A small network was trained on made-up records. Each row is its average activation on records with the value named, seen along a few directions.
Related values have similar rows: they may be neighbours, one step apart, or belong to one group.
In the rows, 500 means zero.
Random noise pushes rows far along 23 fixed directions. That doesn't count. These rows show it; they differ only by the noise:
[306 628 499 552 402 376 524 512 493 647 325 543 415 546 570 376 580 462
 490 714 510 285 416 579 324 451 582 484 374 496 425 543 382 463 533]
[462 368 600 499 458 655 619 682 472 580 620 613 413 632 588 501 411 636
 441 333 441 482 460 396 451 615 373 496 336 581 635 329 600 443 454]
[552 407 376 706 597 412 374 337 532 522 412 469 425 291 471 370 555 508
 623 532 486 405 543 506 328 389 365 292 387 440 532 668 506 599 554]
[505 537 384 287 451 444 548 501 551 430 389 476 456 616 645 665 569 513
 472 470 607 273 494 563 329 513 497 618 698 515 534 504 386 506 329]
[394 262 362 621 290 545 747 561 454 672 424 629 638 250 404 624 324 654
 419 551 553 453 663 573 593 662 329 483 283 555 508 390 446 567 322]
[349 336 571 468 444 524 307 391 573 638 586 458 406 628 520 680 445 318
 480 646 400 599 536 276 397 646 659 531 498 640 703 698 464 408 518]
[412 490 494 457 532 535 381 477 422 451 582 450 623 390 506 482 350 675
 422 370 486 432 671 582 565 570 553 723 488 369 418 343 597 451 719]
[523 559 751 502 556 578 537 369 444 536 443 406 510 536 489 408 671 542
 512 604 402 613 523 484 493 576 530 633 504 467 485 597 705 684 506]
[450 514 591 536 671 362 424 530 395 443 544 408 519 666 424 595 495 346
 492 416 655 275 618 609 425 670 575 462 837 276 772 435 397 375 417]
[443 582 508 656 385 530 574 525 556 472 372 340 434 486 535 486 463 394
 494 561 387 476 434 459 379 521 453 632 459 586 563 490 534 525 671]
[475 373 541 511 484 297 517 550 558 417 510 792 390 558 792 679 667 551
 549 587 527 408 594 540 628 382 588 760 665 224 209 491 825 542 550]
[508 617 610 594 717 529 515 483 404 521 706 492 507 579 320 238 480 430
 525 539 412 400 271 666 389 595 491 397 511 443 388 583 581 421 600]
[446 482 481 616 414 394 354 692 431 589 310 382 491 476 546 574 566 156
 561 455 861 432 505 612 431 502 577 449 547 339 533 521 535 282 398]
[622 565 462 552 667 637 407 419 722 288 516 468 420 548 581 607 571 340
 563 499 691 493 390 543 704 390 368 483 716 584 561 560 472 565 424]
[643 561 518 491 684 782 465 479 491 338 598 766 530 607 446 351 606 509
 487 468 552 478 375 553 555 552 440 249 584 371 396 585 450 576 445]
[536 596 434 477 516 662 419 548 525 336 542 641 518 435 623 468 406 655
 346 277 521 461 636 519 604 416 424 379 317 533 534 443 294 609 480]
[294 659 507 262 281 669 564 469 373 388 489 510 563 389 636 547 380 642
 141 417 462 472 342 494 577 703 461 657 627 476 496 442 579 743 532]
[405 652 563 441 609 254 414 601 379 662 444 400 298 565 315 505 546 666
 630 443 452 433 411 544 467 608 495 634 743 451 380 333 573 514 608]
[386 605 593 586 500 441 329 435 480 609 408 410 578 392 342 262 373 456
 253 491 303 576 424 504 665 572 573 539 421 622 472 517 513 680 461]
[690 732 611 474 374 601 523 625 358 374 356 432 634 536 389 449 516 449
 492 444 498 578 520 451 692 502 570 584 594 612 450 570 384 676 377]
[467 562 485 456 427 523 661 593 347 416 646 557 502 348 553 474 439 473
 427 535 557 561 455 571 612 408 416 461 370 624 500 497 442 539 424]
[405 558 350 486 569 589 486 401 693 415 413 502 428 587 633 444 475 491
 476 602 632 457 316 474 319 459 429 385 540 413 639 445 367 397 604]
[721 375 373 450 608 546 592 482 646 206 676 638 778 446 494 521 261 640
 472 397 388 260 524 525 563 509 432 552 547 456 503 612 549 637 508]
[420 406 446 587 582 694 386 358 548 426 635 670 278 531 676 528 516 507
 392 527 423 655 573 523 512 496 435 663 505 545 323 410 545 466 595]
[542 549 418  25 508 545 576 532 481 401 725 203 558 421 381 611 639 272
 490 428 484 625 198 570 562 485 518 601 728 696 466 503 697 372 480]


Field DITU:
tamov: [496 428 480 372 442 598 633 403 540 598 531 621 558 527 618 479 484 686
 365 460 406 524 448 513 289 615 462 415 318 425 389 618 586 568 416]
mari: [479 472 458 525 297 137 641 395 250 512 645 456 767 419 440 283 179 616
 353 475 369 373 381 414 504 445 629 410 624 336 554 549 519 440 485]
seku: [581 442 574 618 462 716 418 443 620 563 654 522 568 594 520 613 348 595
 511 351 397 414 666 470 548 559 506 520 289 695 466 601 447 484 523]
lezep: [449 573 368 361 169 385 613 542 646 633 471 555 621 491 509 774 336 615
 529 635 556 517 390 411 706 449 609 498 454 626 320 618 372 470 509]
pef: [641 604 591 721 628 696 542 472 563 433 531 670 394 811 609 566 564 577
 722 558 719 354 512 578 455 530 442 487 626 328 409 535 440 410 564]
lagu: [506 841 606 512 408 523 515 636 496 401 435 445 609 789 545 414 345 511
 483 442 576 347 289 459 412 541 680 535 658 363 492 496 362 378 668]
guf: [704 685 599 472 745 631 486 511 524 423 631 399 558 550 423 446 642 600
 632 282 613 763 517 610 443 483 488 265 428 194 432 448 586 352 683]
ror: [519 464 521 552 494 661 583 430 364 655 391 446 612 451 400 352 612 595
 463 431 626 652 522 661 463 603 463 474 463 322 366 284 594 401 408]
ser: [666 683 366 120 469 513 448 629 500 456 515 351 502 529 550 498 763 362
 403 138 466 648 541 618 388 253 604 301 311 595 355 463 369 319 377]
lasok: [491 443 458 538 648 572 395 432 550 646 488 340 241 545 260 571 608 302
 596 542 367 624 419 489 291 663 402 483 618 780 541 517 406 455 488]
rit: [566 382 530 618 249 623 544 607 323 377 485 632 594 472 550 596 546 411
 461 318 438 384 591 386 516 636 542 454 659 231 455 518 684 515 670]
fiziz: [545 505 415 548 286 478 510 436 401 449 298 411 546 527 499 430 626 522
 420 343 460 397 521 406 513 466 522 470 766 294 515 349 519 471 514]
The values of DITU form a 3 by 4 grid.
Fewest steps between ror and fiziz?
Answer: 3
A value of DITU combines one of 3 hidden first parts with one of 4 second parts; all combinations occur once.
lasok and rit share the first part; lasok and fiziz share the second. Which value has the first part of fiziz and the second part of rit?
Answer: tamov
seku and ror share the first part; seku and lezep share the second. Which value has the first part of lezep and the second part of ror?
Answer: guf

Field RIKIS:
mosi: [550 659 585 613 348 710 522 457 430 670 365 358 522 578 394 549 558 569
 659 475 553 314 511 541 367 658 453 454 446 565 429 657 409 513 547]
zoz: [410 507 661 490 595 555 642 461 520 545 651 552 548 510 526 418 557 538
 433 538 498 388 422 610 598 509 457 402 403 492 576 452 585 529 467]
videf: [488 493 591 408 464 470 395 236 561 694 462 431 454 534 638 475 762 590
 604 598 604 649 478 384 455 334 582 304 393 405 475 697 577 440 463]
tuzuz: [369 651 504 575 440 276 464 674 345 488 340 409 321 447 547 377 536 401
 451 446 438 463 450 490 300 425 529 496 506 413 595 373 485 497 655]
gese: [390 497 505 551 442 447 482 529 592 716 428 393 470 476 357 650 492 471
 566 524 450 484 449 551 505 652 509 576 510 540 368 527 618 483 591]
bakiv: [463 426 481 573 554 599 664 513 458 448 304 493 508 404 489 380 553 586
 553 604 531 547 629 463 315 550 376 484 401 399 725 318 444 565 567]
lofez: [585 539 358 486 521 546 618 663 486 294 537 427 532 382 382 609 373 480
 534 409 397 672 582 557 519 555 431 711 570 499 401 319 518 472 714]
vup: [546 591 376 551 486 530 518 404 618 411 373 386 620 314 610 626 562 466
 537 471 824 407 607 698 557 375 411 378 454 379 507 579 419 535 446]
bap: [464 575 533 316 615 473 298 327 309 518 487 527 459 516 442 365 554 812
 461 434 444 503 667 433 456 520 563 486 607 428 548 412 344 623 492]
nuv: [489 606 411 444 545 450 580 349 659 573 479 430 460 599 452 625 670 587
 482 493 544 497 731 635 584 361 525 346 448 569 545 380 118 363 334]
nuze: [468 635 426 360 412 402 489 388 555 456 489 532 600 500 553 554 440 530
 266 495 522 653 467 491 560 470 617 344 529 413 523 583 315 549 358]
zizu: [649 535 390 573 612 477 547 576 620 486 566 428 538 463 246 579 488 523
 659 389 398 606 603 542 485 516 477 307 437 418 451 480 413 383 689]
nanuz: [564 612 427 481 581 450 347 546 819 344 327 331 566 415 346 598 641 237
 704 617 353 453 418 454 534 434 655 572 618 496 442 639 587 575 883]
zabi: [406 534 411 431 373 522 619 495 562 293 620 675 494 627 687 561 392 474
 339 609 414 474 368 403 520 467 569 552 625 424 492 484 423 426 632]
fefe: [488 509 429 503 505 422 417 589 498 555 267 335 542 377 422 421 535 427
 576 462 635 409 424 557 400 517 460 510 532 418 511 453 629 500 547]
fubet: [658 634 574 495 529 595 422 495 424 381 525 488 650 462 345 470 520 437
 451 415 478 572 521 557 674 553 553 452 565 491 392 663 465 644 403]
The values of RIKIS form a ring.
Which values are neighbours of mosi? Give them in the order they are listed.
Answer: gese, vup
Which values are neighbours of zoz? Give them in the order they are listed.
Answer: videf, nanuz
Which values are neighbours of lofez? Give them in the order they are listed.
Answer: zizu, zabi
Which values are neighbours of bap? Give them in the order they are listed.
Answer: tuzuz, nuze
